These are the activations of a small neural network, seen along a few directions. Each row is one input.
In each table, some parts of the input vary, and every possible input appears once, in random order.
Descriptions start from the smaller parts, as in this example, which fits no table here: one of 6 places along a line, together with either a single point or (one of 2 separate values, together with one of 5 places around a ring) or one of 11 places along a line.
Shared parts are said once, and a part with two or three values counts as separate values.
In the rows, zero is written as 128.

A family of inputs:
R1: [124 111 119 147  99 136 121 145 159 130 152 139 168 126 198]
R2: [151  92  58 157 167  95 153  85  81 207  37 158 134 170  81]
R3: [120 105 112 144  79 124 130 160 132 122 160 101 165 127 185]
R4: [112  66  69 192 145 133 202  94 116 203 134 158 196 153 117]
R5: [153 214 125 106 135 141 153 123 185 159 168 124 105 117 161]
R6: [130 106 115 145 113 119 123 160 155 139 163 144 163 125 170]
R7: [ 99 126 173  96 155 112 157 152 101  54 119 111 139 143 100]
R8: [ 93 101 138 141 204 134 223  72  96 135  73 164 174 170  61]
R9: [158 207 122 109 143 127 156 137 183 168 178 128 101 114 136]
R10: [111 141 184  89 153 133 145 124 123  61 104 121 133 155 144]
R11: [108 129 170  99 172 110 158 154 124  63 118 130 143 138  93]
R12: [160 117  91 112 119  73  85 165  91 130  75 105 102 145 118]
R13: [163 129  96 106 109  86  82 151  96 128  63 100 101 146 145]
R14: [158 200 116 116 141 118 165 149 172 163 187 108 101 110 115]
R15: [149 198 115 113 123 117 165 145 153 150 184  93  96 113 121]
R16: [130 117 121 139  89 131 120 140 146 127 154 118 155 135 198]
R17: [170 135 105 106 116  97  72 133 112 134  57 117  94 153 160]
R18: [103  87 153 155 107 161  79 117 115 107 154 142 116  82  80]
R19: [ 96  94 161 145  79 176  74 105 102 100 147 117 114  94 113]
R20: [155 214 128 104 120 139 154 120 175 158 167 103  93 125 162]
R21: [105 140 182  93 168 138 144 126 137  62 101 142 145 147 142]
R22: [106 105 168 142  88 182  66  88 116 104 137 135 106 101 128]
R23: [163 132 105 109 130 100  72 139 124 138  61 136 106 148 160]
R24: [148 208 120 104 115 129 162 133 159 150 175  87  97 118 149]
R25: [102 136 177  88 146 125 153 141 110  55 111 105 140 149 127]
R26: [129  97 106 153 109 109 134 173 144 132 172 126 166 118 149]
R27: [ 99 100 164 147 100 186  65  89 127 104 135 157 119  90 126]
R28: [169 124 100 110 139  82  74 153 121 147  67 142 103 145 134]
R29: [ 91  82 154 154  89 164  79 118  99 100 157 122 112  85  84]
R30: [170 119  93 118 138  72  85 164 109 138  77 123 103 137 112]
R31: [104  92 163 148 112 172  67 104 123 114 148 159 114  89 101]
R32: [140 172  80 155 175 140 235  69 143 231 148 138 127 139  87]
R33: [ 85  57 113 192 139 185 147  41  94 172 116 175 144 109  50]
R34: [119  92 106 153  89 112 133 170 124 124 171 107 164 120 156]
R35: [110 134 177  94 175 122 148 141 135  70 110 148 141 144 116]
Changing only one part turns R26 into R11. The same change can be made to R16. Which row results?
Answer: R10
Describe the family of inputs behind these rows.
Answer: one of 5 separate values, together with either a single point or one of 6 places around a ring
Which other rows does R3 become when the choice among 5 separate values takes its other values? List them by row number.
Answer: R13, R19, R24, R25

A family of inputs:
R36: [132 170 159  97 109 123 128 168 159  86 198  91 109 112 159]
R37: [120  26 114 187  51 155   6 123  90 137 119 149 129  89 133]
R38: [ 84  59 130 181 155 192 174  37  95 165 119 163 157 134  79]
R39: [ 90  77 179 123 122 161  68 109 103  59  77 158 135 113 109]
R40: [156 142  70 142 146  95 203 111 112 197  91 126 153 179 143]
R41: [ 80  74 129 185 169 179 158  61 106 172 139 188 138 105  18]
R42: [127 195 170  94 105 153 106 149 179  89 171 119 108  97 169]
R43: [ 92  59 173 135 137 145  76 114 113  58  93 169 150 120 127]
R44: [ 70  51 123 178 123 174 159  69  77 138 119 164 180 127 106]
R45: [ 89  50 177 129 128 139  91 133  97  67 108 158 159 134 116]
R46: [120 179 122 158 125 184 206  74 178 189 224 124 144 120 134]
R47: [132 165 112 149 123 136 199 153 177 142 217 107 167  97 138]
R48: [160 151  76 140 172 111 210  79 122 221  86 138 129 177 112]
R49: [171 150 112  92 169  69 116 159 138 119  63 141 121 168 166]
R50: [132 177 165 106 123 137 117 152 191  88 186 123 119 106 190]
R51: [ 91  54 171 129 123 129  89 132  81  59 108 131 138 130  96]
R52: [ 88  82 173 120 112 159  68 108  81  59  76 127 116 109  95]
R53: [172 144 108  88 154  53 128 171 106 117  79 103 110 174 137]
R54: [190 111  52 143  80  78  43 165 119 198  84 118  97 135 168]
R55: [130 200 161  88  95 151 108 144 155  87 168  86  89  93 160]
R56: [108 160 109 151  99 166 194 102 168 166 209 112 162 124 161]
R57: [165 172 120  79 155  87 104 152 131 123  47 131 105 161 148]
R58: [159 166  74 142 198  98 198  99 136 234  99 160 114 149  56]
R59: [ 75  45 123 178 134 146 157 123  97 116 129 152 194 117  82]
R60: [160 140 118  88 163  65 126 174 130 130  77 126 128 180 158]
R61: [169 141  54 137 171  65 199 153 126 171  93 122 161 157 115]
R62: [126 165 171  97 113 133 130 170 175  95 197 116 129 117 178]
R63: [171 165 112  86 139  66 117 159 100 118  71  88  85 163 126]
R64: [164 173 114  78 143  82 106 147 107 122  44  98  88 156 135]
R65: [ 92  73 174 128 107 142  79 121  72  56 102 118 115 119  82]
R66: [133 188 160  94  92 136 118 156 150  84 190  77  86 100 149]
R67: [123 187 121 150 151 170 197  99 182 201 230 142 116  88  84]
R68: [155 133  97 154  36 145  45 158 169 163 209 100  94  73 195]
Describe the family of inputs behind these rows.
Answer: one of 3 separate values, together with either a single point or one of 4 places along a line or one of 6 places around a ring
Changing only the choice among 3 separate values turns R67 into R41. The same change can be made to R46. Which row results?
Answer: R38
Which other rows agree with R54 in the choice among 3 separate values? List them by row number.
Answer: R40, R48, R49, R53, R57, R58, R60, R61, R63, R64

A family of inputs:
R69: [131 110 109 104 142  91 113 172 114 120 103 123 144 149 136]
R70: [153 126 111 114 136 100  89 139 107 137  98 128  97 133 111]
R71: [133 133 126 147 153 143 157  92 134 149  97 164 137 128 102]
R72: [140 116 111 148 148 146 135  86 128 176 116 164 126 130 115]
R73: [ 84  65 172 145  93 155  64 145 115  46 142 135 152 100 152]
R74: [142 156 109 107 119 108 135 149 146 126 130 120 143 145 185]
R75: [143 135 145  99 153  85 126 161 121  89  96 114 113 157 123]
R76: [144 186 116 110 113 108 167 175 174 156 201 110 136 132 161]
R77: [ 98  79 176 137  83 165  38 115 109  70 140 140 110  86 121]
R78: [ 91  90 206 118  99 161  77 138 112  23 139 128 128 108 132]
R79: [150 150 101 107 100 120 114 144 138 158 124 100 121 141 177]
R80: [ 83  92 190 118  97 173  57 126 114  51 127 134 117  85 111]
R81: [ 97  92 130 151 172 138 183  85 105 117 110 136 154 145  78]
R82: [159 175  95 124 105 116 150 163 173 169 189  90 115 114 155]
R83: [ 98  76 109 176 143 128 183  98  90 143 118 163 173 136  87]
R84: [129 127 144 125 165 132 167 106 136 130 113 145 151 152 126]
R85: [ 92  98 120 149 159 156 169  78  97 151 101 150 143 127  55]
R86: [131  95  98 151 135 141 138 110 128 182 113 139 149 136 134]
R87: [ 94  59 163 155  75 160  43 136 111  71 134 116 132  89 145]
R88: [152 215 121 112 134 125 160 148 176 145 176 103 103 107 134]
R89: [105  83 104 161 156 153 148  69  92 171 119 151 135 125  68]
R90: [142 182 143  81 137 116 146 141 142 109 126 102 116 148 176]
R91: [146 109 104 122 116  92  92 163 110 144  97 108 119 148 127]
R92: [104  71 101 175 128 142 154  95  88 176 116 140 152 142  79]
R93: [160 174 115 107 113 122 110 119 137 152 125 123  95 134 161]
R94: [159 209 139 107 135 107 183 157 172 120 190  95 112 121 154]
R95: [142 143 130 109 142  96 107 148 118 114  82 127 103 139  99]
R96: [162 200 112 126 118 117 143 141 177 168 191 111  88 114 142]
R97: [154 192 131 105 120 119 131 125 141 124 108 122 106 131 149]
R98: [120 101 109 151 152 126 162 114 136 152 117 161 170 138 143]
Describe the family of inputs behind these rows.
Answer: one of 5 places around a ring, together with either a single point or one of 5 places along a line
Changing only the place on the ring of 5 turns R77 into R87. The same change can be made to R70. Which row results?
Answer: R91
Which other rows agree with R74 in the place on the ring of 5? List them by row number.
Answer: R69, R73, R76, R83, R98
Which other rows agree with R97 in the place on the ring of 5? List them by row number.
Answer: R71, R80, R85, R88, R95

A family of inputs:
R99: [131 115  98 149  99 105 143 163 126 147 174 102 144 119 130]
R100: [120  80 110 151 167 110 151 119 112 144  93 169 166 144 103]
R101: [ 97  93 174 131 127 146 108 149 143  76 153 149 155 112 141]
R102: [134 126  94 152  92 125 141 142 128 169 175  96 128 116 129]
R103: [160 180 119 106 131 133 128 115 167 158 126 133 109 135 185]
R104: [144 173 117 117 132 133 177 115 159 155 146 121 137 151 189]
R105: [102  85 177 115 102 144  72 131  99  50  97 126 131 132 146]
R106: [106 108 101 159 146 147 182  80 109 168 121 145 154 143 102]
R107: [146 149 120 106 148  97 140 156 161 126 116 145 153 147 184]
R108: [ 86 121 161 143 105 180 142 105 135  97 180 125 150 105 139]
R109: [129 135 147  88 141  94 107 154  90  75  76  99 103 141  90]
R110: [107 122 166 137 104 181  97 103 142 107 163 140 119  94 142]
R111: [144 101  99 142 115  89 109 186 132 137 157 119 138 119 129]
R112: [136 108 115 151 147 142 112  77 116 171  91 164 113 134 100]
R113: [160 170 126 106 129 133 101 110 165 147 103 142 103 137 174]
R114: [121  72 113 135 144 112 110 112  75 119  39 140 140 162 107]
R115: [112  98 105 161 153 127 182 106 113 151 115 143 167 146 104]
R116: [139 177 139 107 144 133 137 122 135 130 139 118  86 110  89]
R117: [147 133  98 145  89 126  97 140 129 175 164 110 103  98 122]
R118: [141 165 119 111 139 114 173 140 158 135 139 123 153 153 185]
R119: [157 144 130  84 132  97 102 143 122 102  61 119 125 173 195]
R120: [ 92 103 171 143 114 163 145 126 139  91 172 130 163 115 146]
R121: [122 108 105 158 143 146 136  79 112 180  99 161 127 137  94]
R122: [119 161 141 109 153 111 181 147 126 107 152 107 130 127  82]
R123: [134 166 141 108 146 131 116 119 128 124 123 124  79 108  78]
R124: [121 174 134 111 148 132 183 126 130 128 155 102 114 124  86]
R125: [129 145 142 103 165  98 146 169 134 100 132 125 126 125  80]
R126: [151 121 103 147  89 126  72 135 133 161 137 122  96 102 121]
R127: [102 110 170 139 104 178  73  99 136 101 146 144 112  93 130]
R128: [148  96 102 127  93  85  74 172  87 113  97  98 116 137 137]
Changing only one part turns R112 into R126. The same change can be made to R114. Which row results?
Answer: R128
Describe the family of inputs behind these rows.
Answer: one of 5 separate values, together with either a single point or one of 5 places along a line
Which other rows does R124 become when the place on the line of 5 takes its other values? List them by row number.
Answer: R116, R122, R123, R125
Which other rows does R112 become when the place on the line of 5 takes its other values? List them by row number.
Answer: R100, R106, R115, R121
